Each row below holds a small network's activations on one input, seen along a few directions.
Each table varies a few parts of the input and shows all the possible inputs, shuffled.
A made-up example of a description, with smaller parts first: one of 3 separate values, together with either a single point or one of 11 places along a line or (one of 4 places along a line, together with one of 8 places around a ring).
Shared parts are said once, and a part with two or three values counts as separate values.
(in the rows, 128 means zero)

Other details of the inputs shift rows strongly along three fixed directions, in all tables alike. That doesn't count.

Rows:
row 1: [178 182 149 135 169 154  77 118 131 168 146 131 141 120]
row 2: [157 136 122 181 115 124 106 215 117 117  89 106 169 169]
row 3: [127 129  98 172 102 115 145 108 165 113 115 122 102 114]
row 4: [120  95 137 145 119 132 155 149 114 108 120 119 144 146]
row 5: [123 125  99 165 113  90  95 212 107 135  98  70 164 149]
row 6: [126 115 100 175 102 105 119 158 128 127 107  86 110 109]
row 7: [ 76  62 134  48 101 165 194 103 107  59 155 123 142 149]
row 8: [134 126  96 189 128 104 133 138 128 112  98 117 127 107]
row 9: [150 148 147 150 164 148 108  86 135 165 153 130 126  88]
row 10: [131 107 110 167  99 149 137  93 162 107 145 141 118  95]
row 11: [175 150 110 121 143 147 122  66 170 180 164 161  99  67]
row 12: [144 136  95 140 122 111 109 197 122 135 114 108 150 173]
row 13: [139 119 101 129 112 129 142 137 140 120 129 129  98 144]
row 14: [159 168 123 124 150 138 125  88 154 154 130 132  95 115]
row 15: [131 179 165 111 180 106  63 200  96 149 119  70 206 165]
row 16: [169 142 159 148 133 144 116  50 164 166 158 150  93  74]
row 17: [112 132 140 141 111 142 102  90 139 155 118 162  98 124]
row 18: [ 88 114 144  65 116 155 134 156  93 110 106 156 138 214]
row 19: [122 100 102 115 101 124 153  90 155 125 160 140  99 120]
row 20: [120  99 102 125 124 129 165 103 144 134 148 140 128 101]
row 21: [164 141 160 128 153 122 100  90 126 155 130 123 106  69]
row 22: [121 135  93 193  88 145 121 171 147 118  93 169 113  90]
row 23: [110 116 101 158 121 118 164 129 137 112 107 111 117 129]
row 24: [137 122 158 106 132 105 126 152 109  97 125 132 149 168]
row 25: [ 82  95 146  43 152 146 181 121 115  87 162 131 160 175]
row 26: [ 95 109 114 179 108 133 115 148 118 140  84 141 119 134]
row 27: [127 124 105 161 114 105 126 142 120 101  94  98 133 105]
row 28: [ 88 123 132 134 101 138 128 147 115 118 111 144 123  92]
row 29: [ 87 119 137 112  94 143 152 120 131 101 137 180 114 119]
row 30: [151 190 192  54 187 105  98  97  96 145 154 131 147 174]
row 31: [126 167 151 160 150 138 100 112 129 178 130 167 106  68]
row 32: [115  80 133 126  94 145 164 114 126  99 127 115 122 107]
row 33: [158 139 186  72 186 137 134  44 120 162 168 160  94  93]
row 34: [116  96 113 125 121 127 169  92 137 125 147 131  82 115]
row 35: [149 162 132 113 163 138 100 153 139 138 137 124 161 149]
row 36: [114  65 131  41 109 152 203 114 115  49 141 166 115 171]
row 37: [116  99  93 135 101 119 145 141 135 121 124 109 145  99]
row 38: [130 118  98 118 115 124 156 149 120  74 107 133 134 160]
row 39: [111 148 180  26 172 131 128 121 114 115 175 129 176 196]
row 40: [125 104  86 170 116 113 137 141 140 142 127 116 116 112]
row 41: [131 157 143 111 149 120 121  97 126 150 125  97 114 111]
row 42: [113 170 183 102 158 124  55 154  77 183 100 111 150 164]
row 43: [135 123  99 186  98  98 118 155 146 122 117 110 110 134]
row 44: [150 165 135 131 146  95  88 169 124 160 135 115 179 155]
Each input here is: one of 4 places along a line, together with either one of 2 separate values or one of 9 places around a ring.
- Changing only the place on the line of 4 turns row 33 into row 21. The same change can be made to row 26. Which row results? => row 42
- Changing only the place on the line of 4 turns row 9 into row 10. The same change can be made to row 40. Which row results? => row 19
- List by row number the other rows that have the place on the line of 4 in common with row 2. => row 1, row 11, row 12, row 13, row 14, row 18, row 22, row 35, row 36, row 38
- Which other rows does row 28 become when the choice among 2 separate values takes its other values? List them by row number. => row 42

Rows:
row 45: [113 132 169  63 140 179 136  45 129 155 164 185  86  89]
row 46: [127 144 136 171 124 141  91 125 129 164 109 147 111  84]
row 47: [105  97 127  95 121 115 147 190  99  91 134  83 189 194]
row 48: [169 137 114 130 144 128 130 106 153 142 142 126 109 112]
row 49: [143 155 127 189 126 123  87 134 139 155 106 137 113 113]
row 50: [ 93  77  75 168  61 157 168 140 153  80 100 169 108 103]
row 51: [121 164 171 131 150 107  70 199  77 159  94 112 170 180]
row 52: [146 158 129 167 127 126  89 135 140 152 115 146 119 124]
row 53: [122  99 143  36 130 129 183 108 106  88 155 120 124 185]
row 54: [153 151 116 162 139 102 102 125 135 155 117  97 116 109]
row 55: [148 132 113 142 137 105 128 177 126 101 124  99 179 160]
row 56: [125 164 165  72 174 111 103 142  98 163 152  91 169 165]
row 57: [ 95  78 123 145  98 133 174 105 127  78 112 123 111  78]
row 58: [ 82  93 145  79 110 136 167 133  98  91 124 144 128 182]
row 59: [167 152 114 141 149 126 126 104 158 142 150 133 119 105]
row 60: [131 149 162  66 146 162 133  56 140 154 168 188  91 114]
row 61: [ 98  82  59 179  80 107 163 152 148  93 102 106 116 108]
row 62: [167 141 118 166 147 116 108 128 150 141 136  98 147  98]
- What do these inputs look like to the network? => either a single point or one of 8 places around a ring or one of 9 places around a ring
- Which of the alternatives is row 57? => a single point

Rows:
row 63: [123 150 162 123 138 133  93  85 126 173 114 135 100  97]
row 64: [ 76  70 128  96  91 150 180 140 107  66 120 118 153 130]
row 65: [ 79 108 138  49 130 143 169 109 109 110 144 164 107 148]
row 66: [140 122  79 147  94 141 139  93 161 123 125 171  88 108]
row 67: [207 187 140 117 178  78  83 165 113 161 128  78 144 162]
row 68: [120  87 108 144  98 167 160  63 173 116 138 158  62 100]
row 69: [136 148 128 103 179 105 138  53 144 164 172  93 115  87]
row 70: [119 137 175  71 146 135 124 155  79 115 144 124 156 225]
row 71: [125 112  91 208 109 113 125 157 146 102 104 128 136  77]
row 72: [160 145 114 150 163 102 105 103 151 177 159  69 140 116]
row 73: [105 120 103 194  89 114  93 168 111 135  73 117 130 114]
row 74: [137  89 114 164 110 141 142 103 161 121 145 149 112  97]
row 75: [148 159 158  96 176 154 126  63 133 158 156 147 116  72]
row 76: [127 128 181  98 137 151 145  32 130 162 153 156  91  75]
row 77: [150 115  86 196  86 126 155 135 169 103 107 149 120 114]
row 78: [118 140  97 180 118 109  98 176 107 131  77 129 136 135]
row 79: [100  97 116  72 100 150 189 109 145  64 139 159 102 182]
row 80: [130 161 147 139 156 133 108 100 134 150 119 141  93 109]
row 81: [ 75  92 131  58 116 138 180 118 108  80 115 153 119 173]
row 82: [136 145  76 187  96 118 115 195 152 134 107 138 138 130]
row 83: [131 141 137 164 135 112 128 156 115 128  98 128 146 133]
row 84: [107 135 100 164 115 126 126 161 130 144 111 141 120 101]
row 85: [143 155 155  86 156 159 109  74 138 202 177 163  96 105]
row 86: [126 123 139 103 141 137 114 214  93 101 121  92 208 199]
row 87: [103 113 151  66 129 133 133 167  95 108 115 129 157 229]
row 88: [122 183 175 127 157 109  53 171  91 192 109 112 147 138]
row 89: [ 97  97 109  53 100 148 185 115 140  87 153 174 108 167]
row 90: [117 111 127  41 128 152 172 152 119  65 153 131 175 187]
row 91: [109  91 119 189  94 121 131 124 143 114 113 129 119  73]
row 92: [110 115 111 218  81 123 116 146 127 114  90 116 110  92]
row 93: [129 157 138 113 127 110 120 205  94  89 115 119 173 231]
row 94: [138  91 108 159 108 148 140  97 163 117 151 148 115  84]
row 95: [166 141 160 110 157 103 107  82 112 171 138  85  94  81]
row 96: [115 113 120 200 101 108 100 175 124 114  97 105 155  93]
row 97: [173 167 146 109 161 131 105  84 157 150 170 156 125 101]
row 98: [172 172 163 128 177 138  76 150 116 172 137 110 171 137]
row 99: [150 184 186 113 196 106  80 133 103 169 141 131 154 132]
row 100: [158 175 139 156 152 116  49 174 100 185 105 120 154 169]
row 101: [ 93 103 160  59 129 158 151 112 102 101 146 118 151 124]
row 102: [174 115  97 181 124  86 110 198 117 128  99  62 143 150]
row 103: [ 69  69 112  87 105 107 189 111 118  86 147  69 144 143]
row 104: [153 119  83 209  99 112 127 159 171 103 115 141 133 107]
row 105: [125 155 143  76 138 111 116 192 103 107 106 129 171 235]
row 106: [145 187 171 126 172 125  93 104 105 163 136 137 114 123]
row 107: [149 163 162  84 183 158 118  64 132 160 165 141 121  70]
row 108: [103 106 126  98 114 139 136 161 116 124 130 141 133 178]
row 109: [ 97 101 110 194  83 133 129 129 144 111  87 121  93  92]
row 110: [158 137  98 155 120 138 132 143 157 108 125 133 146 112]
row 111: [173 146 148  87 177 110 135  59 123 163 154 110  79  82]
row 112: [107  71 141  77 105 156 198  96 124  89 150 157 125 167]
row 113: [ 94 112  94 199  77 126 118 167 135 143  95 124 117  79]
row 114: [133  95  59 133 107 116 190  61 193 104 169 109 101  91]
- What do these inputs look like to the network? => one of 4 places along a line, together with either one of 2 separate values or one of 11 places along a line
- Changing only the place on the line of 4 turns row 72 into row 103. The same change can be made to row 86. Which row results? => row 101
- Changing only the place on the line of 4 turns row 76 into row 77. The same change can be made to row 88. Which row results? => row 89
- A walk changes only the place on the line of 11. It starts at row 84 and steps to row 65. List the rest of the walk in order. => row 78, row 81, row 80, row 106, row 83, row 99, row 71, row 75, row 107
- Which other rows does row 67 become when the choice among 2 separate values takes its other values? List them by row number. => row 114
- Which other rows does row 102 become when the choice among 2 separate values takes its other values? List them by row number. => row 72
